These are the activations of a small neural network, seen along a few directions. Each row is one input.
In each table, some parts of the input vary, and every possible input appears once, in random order.
A made-up example of a description, with smaller parts first: one of 4 places along a line, together with either a single point or one of 11 places along a line or (one of 3 separate values, together with one of 5 places around a ring).
Shared parts are said once, and a part with two or three values counts as separate values.
In the rows, zero is written as 128.

Other details of the inputs vary at random and push rows far along three fixed directions, the same in every table; ignore that.

Table:
x1: [199 122 188 199  99 167 107 135  51  71 124]
x2: [118 150 116 107 163  81 123 100 125 145  94]
x3: [142 119 111 126  88 140 127 157 128 151 124]
x4: [120 130 133 142 109 128 147 134 124 135 129]
x5: [128 104 127 125 126 145 130 140 128 116 144]
x6: [108 110 129 125 131 141 125 128 137 119 143]
x7: [106 129 128 134 112 124 150 135 134 143 134]
x8: [141 127 116 119 132 145 121 135 131 138 157]
x9: [157 120 105 112 114 145 111 139 125 139 155]
x10: [127 120 126 110 101 145 127 135 140 131 137]
x11: [ 97 145 131 126 170 133 156 118 143 114 157]
x12: [144  96 114 111 107 146 111 147 127 129 141]
x13: [116 140 106 135 143 126 141 134 133 140 146]
x14: [143 118 115 134  87 138 134 148 123 143 130]
x15: [141 130 129 116 148  88  98 105 114 135  52]
x16: [110 128 135 113 123 141 145 129 148 127 138]
x17: [131 170 217 206 139 151 157  97  84  58 114]
x18: [142 157 136  90 176  87 104  82 121 121  69]
x19: [148 115 143 121 137 124 103 114 119 124 100]
x20: [125 104 117 120 116 141 116 130 136 128 141]
x21: [ 89 122 133 149 150 117 149 120 132 127 132]
x22: [ 88 137 148 125 146 137 166 119 154 116 140]
x23: [132 118 130 119 103 148 131 133 141 135 141]
x24: [120 103 113 135 114 126 128 145 122 141 141]
x25: [ 74 150 145 153 151 125 173 118 150 128 128]
x26: [153 123  91 125 110 132 122 148 118 147 147]
x27: [115 124 123 120 154  91 121 101 131 135  81]
x28: [187 127 112  99 109 127  81 128 100 129 109]
x29: [165 120 134 124 112 104  86 139 123 118 102]
x30: [118 148 123 154 145 135 143 138 120 127 147]
x31: [116 139 139 129 112 121 134 144 158 125 140]
x32: [104 115 116 140 136 127 138 136 137 136 133]
x33: [107 142 116 138 150 118 148 124 128 135 147]
x34: [112 127 139 120 126 143 142 125 151 137 138]
x35: [141 140 111 121 123 118 113 151 145 129 156]
x36: [143 142 113  90 147 104 100  95 130 135  96]
Each input here is: one of 3 separate values, together with either a single point or one of 5 places along a line or one of 6 places along a line.
Changing only the choice among 3 separate values turns x31 into x29. The same change can be made to x17. Which row results?
> x20
Which other rows agree with x33 in the choice among 3 separate values? List them by row number.
> x2, x8, x9, x11, x13, x18, x26, x28, x30, x35, x36
Which other rows does x18 become when the choice among 3 separate values takes its other values? List them by row number.
> x12, x16

Table:
x37: [ 57 160 139 161 176 106 180 113 153 130 137]
x38: [106 144 157 153 197 123 131  94 111  89 126]
x39: [ 79 120 121  76 141 100 134 109 188 146 103]
x40: [ 98 141  99  71 177  94 118 102 172 144 126]
x41: [186 161 166 153 147 125  97 108  79  89 102]
x42: [119 140 163 204 154 124 148 120  82  97 117]
x43: [ 59  79  83  56 145 106 129 114 206 173 117]
x44: [154  98  93 175  45 197 159 216 105 144 226]
x45: [187  92  76 116  58 189 104 192 117 147 219]
x46: [200  82  72  14  63  90  42 131 149 192  43]
x47: [184 149 148 168 106 115 116 125  68 115  84]
x48: [ 64 152 129 150 159 110 170 127 153 132 147]
x49: [185 160 165 147 146 130 106 105  72  87  99]
x50: [ 65 113 139 154 106 182 182 154 170 123 209]
x51: [177 130 168 124  99 127 105 111  94 111  65]
Changing only one part turns x38 into x42. The same change can be made to x49. Which row results?
> x44
What do these inputs look like to the network?
> one of 3 separate values, together with either a single point or one of 4 places along a line
Which other rows agree with x51 in the choice among 3 separate values? List them by row number.
> x39, x43, x46, x50

Table:
x52: [133 123  92 124 141 122 107 143 129 157 143]
x53: [ 82 179 132 122 236  61 126  49 139 129  53]
x54: [129 109 115  96 120 132 101 131 148 125 143]
x55: [ 53 136 180 213 138 171 219 153 135  92 181]
x56: [108 105 120 114  96 129 138 131 135 160 117]
x57: [125 165 123 104  79 123 151 143 162 163 119]
x58: [138 124  85 113 142 120 128 145 124 146 140]
x59: [108 105 115 117  95 116 132 146 145 142 113]
x60: [164 122  86 117 119 105  89 142 106 140 122]
x61: [100 114 134 128 111 121 149 140 139 135 111]
x62: [117  97 123 124  98 114 132 141 152 155 117]
x63: [ 75 138 175 201 156 199 178 128 139  73 210]
x64: [150 183  91 103 121 112 135 139 147 157 157]
x65: [201 135 183 145 121 138  93 118  66  69  90]
x66: [ 55 152 157 110 184  48 139  60 164 130  29]
x67: [112 102 115 121  96 130 139 130 144 157 113]
x68: [133 124  90 114 136 123 121 129 117 155 148]
x69: [195 115  86 115 107 122  87 134  90 153 116]
x70: [104 191 164 130 239  47 127  52 103  99  36]
x71: [134 108 123  98 128 143  97 132 151 139 141]
x72: [132 108 120  86 122 146 111 118 137 137 146]
x73: [ 70 155 150 209 175 164 202 138 111  90 215]
x74: [130 109 126 118 122 163 126 123 140 121 163]
x75: [111 104 116 111  97 126 145 139 139 152 112]
x76: [132 108 116  91 121 132 106 133 148 120 142]
x77: [140 101 123  98 126 131 104 128 154 134 145]
x78: [136 107 116  84 124 143 118 126 140 128 141]
x79: [229 136 220 227  69 149  93 140  17  74  56]
x80: [108 107 123 149  94 149 143 144 143 143 128]
x81: [212 148 155 187 118 123  95 137  35  78 105]
x82: [175 162 119  77  91 143 113 139 152 136 141]
x83: [ 96 131 150 131 161 154 157 126 146  97 161]
x84: [134 120 104 146 139 125 127 147 126 140 170]
Changing only one part turns x78 into x73. The same change can be made to x74. Which row results?
> x69
What do these inputs look like to the network?
> one of 3 separate values, together with either a single point or one of 10 places around a ring
Which other rows does x58 become when the choice among 3 separate values takes its other values? List them by row number.
> x55, x83
A walk changes only the place on the ring of 10. It starts at x61 and steps to x55. List the rest of the walk in order.
> x75, x56, x67, x80, x79, x62, x66, x59

Table:
x85: [127 109 132 137 112 151 136 147 140 115 159]
x86: [139 119 107 129 140 141 115 133 117 123 177]
x87: [132 134 128  78 137 100 104  99 149 152  71]
x88: [113 179 183 183 219 101 143  75  87  78 115]
x89: [ 97 110 117 117 129 133 136 130 139 131 142]
x90: [192 111 128 120  66 149  93 160 108 131 127]
x91: [107 126 112 133 128 119 144 142 148 143 139]
x92: [179 154 202 184 114 154 127 118  69  78 104]
x93: [106 114 126 111 129 135 138 133 151 126 144]
x94: [136 122 102 130 141 151 113 142 120 119 167]
x95: [132 110 130 113 111 134 113 130 139 133 126]
x96: [167 140 110  72 111  84  90 108 117 150  54]
x97: [108 139 116 125 118 122 143 137 154 138 142]
x98: [142 134 125 118 130  99 122 124 115 137  89]
x99: [116 124 118 145 116 130 141 148 138 139 146]
x100: [107 139 116 117 119 124 148 138 146 138 143]
x101: [ 94 160 173 132 176 104 151  91 146 103  99]
x102: [104 113 113 130 134 121 139 141 144 139 140]
x103: [ 99 111 118 119 129 129 137 134 141 131 142]
x104: [106 125 113 133 128 128 145 137 146 152 136]
x105: [188  93 116 130  69 153  92 152  91 133 123]
x106: [ 98 124 163 200 127 178 172 141 106  84 184]
x107: [110 136 114 122 119 131 150 128 149 143 142]
x108: [107 114 125 118 128 133 133 132 159 126 143]
x109: [127 135 121 137  99 135 135 147 137 134 149]
x110: [143 164 105  97 161 101 105 107 129 133 105]
x111: [105 112 112 128 133 130 144 131 140 145 139]
x112: [119 152 159 162 151 117 148 107 111 116 100]
x113: [138 120 110 126 115 125 133 134 127 148 122]
x114: [146 122 115 121 139 146 116 131 127 118 180]
x115: [130 121 130 120 108 153 138 141 134 128 149]
x116: [144 153 112  72 172 102  94  99 141 135  94]
x117: [104 138 120 124 116 126 141 134 151 145 142]
x118: [174 133  97  54 162  88  63  93 131 139  62]
x119: [124 151 102 116 147 123 132 125 139 138 172]
x120: [106 113 127 119 128 142 134 127 156 135 140]
x121: [151 150 106  99 171  82 103  98 118 144 100]
x122: [130 122 117  94 142  90 108 108 120 144  73]
x123: [220  99 115 114  69 116  59 147  73 147  71]
x124: [107 138 116 122 117 132 147 129 149 146 141]
x125: [210 124 114 111  97 150  86 150  93 126 158]
x126: [106 138 117 126 118 132 144 132 151 147 139]
x127: [145 116 116 110 127 107 109 118 112 141  84]
x128: [125 133 120 139 100 149 148 146 127 129 157]
x129: [116 129  95 123 163 132 124 138 133 135 158]
x130: [110 137 115 123 120 122 145 138 153 137 143]
x131: [128 108 126 125 111 154 134 137 134 121 148]
x132: [ 98 111 119 127 126 129 129 131 149 133 142]
x133: [143 134 155 108 144 105 109  93 114 109  69]
x134: [163 140 195 196 121 138 115 114  61  75  97]
x135: [192 111 127 111  69 149 100 163 101 129 128]
x136: [115 145 146 118 175  68 114  84 127 126  49]
x137: [ 99 111 118 127 128 137 133 128 146 140 138]
x138: [205  94 120 152  58 157 100 183  68 124 140]
x139: [118 107 125 147 110 146 132 148 131 120 157]
x140: [106 114 127 119 126 134 130 130 159 129 143]
x141: [182 141 195 221 112 154 125 134  43  77 106]
x142: [116 154 175 138 150 126 144 105 117  99 108]
x143: [109 124 112 131 130 119 147 142 147 142 140]
x144: [148 113 123 112 121 117 106 110 116 133  89]
x145: [120 126 134 125 115 142 137 144 148 126 152]
x146: [107 113 126 116 127 143 137 124 154 134 141]
x147: [120 141  93 124 158 130 131 139 136 138 158]
x148: [129 111 115 129 116 120 117 141 129 142 123]
x149: [ 85 145 162 145 180 100 145  89 136 101  96]
x150: [ 86 160 162 153 174  95 151  93 132 121  93]
x151: [116 118 150 161 121 168 156 135 130 104 168]
x152: [120 165 196 221 152 145 174 116  78  71 128]
x153: [102 114 115 129 132 131 141 133 140 147 138]
x154: [112 125 127 111 126 141 145 127 154 138 143]
x155: [106 126 134 114 122 137 135 133 155 140 144]
x156: [104 125 112 124 128 125 149 139 138 143 140]
Changing only one part turns x103 into x100. The same change can be made to x137. Which row results?
> x126
Changing only one part turns x106 into x128. The same change can be made to x134. Which row results?
> x117
What do these inputs look like to the network?
> one of 6 places around a ring, together with either one of 2 separate values or one of 10 places around a ring
Which other rows does x125 become when the choice among 2 separate values takes its other values? List them by row number.
> x116
Which other rows does x102 become when the place on the ring of 10 takes its other values? List them by row number.
> x111, x122, x123, x127, x136, x138, x141, x148, x153
A walk changes only the place on the ring of 6. It starts at x146 and steps to x92. List the rest of the walk in order.
> x124, x112, x153, x105
Which other rows agree with x131 in the place on the ring of 6? List them by row number.
> x85, x93, x95, x108, x114, x118, x120, x133, x140, x146, x151
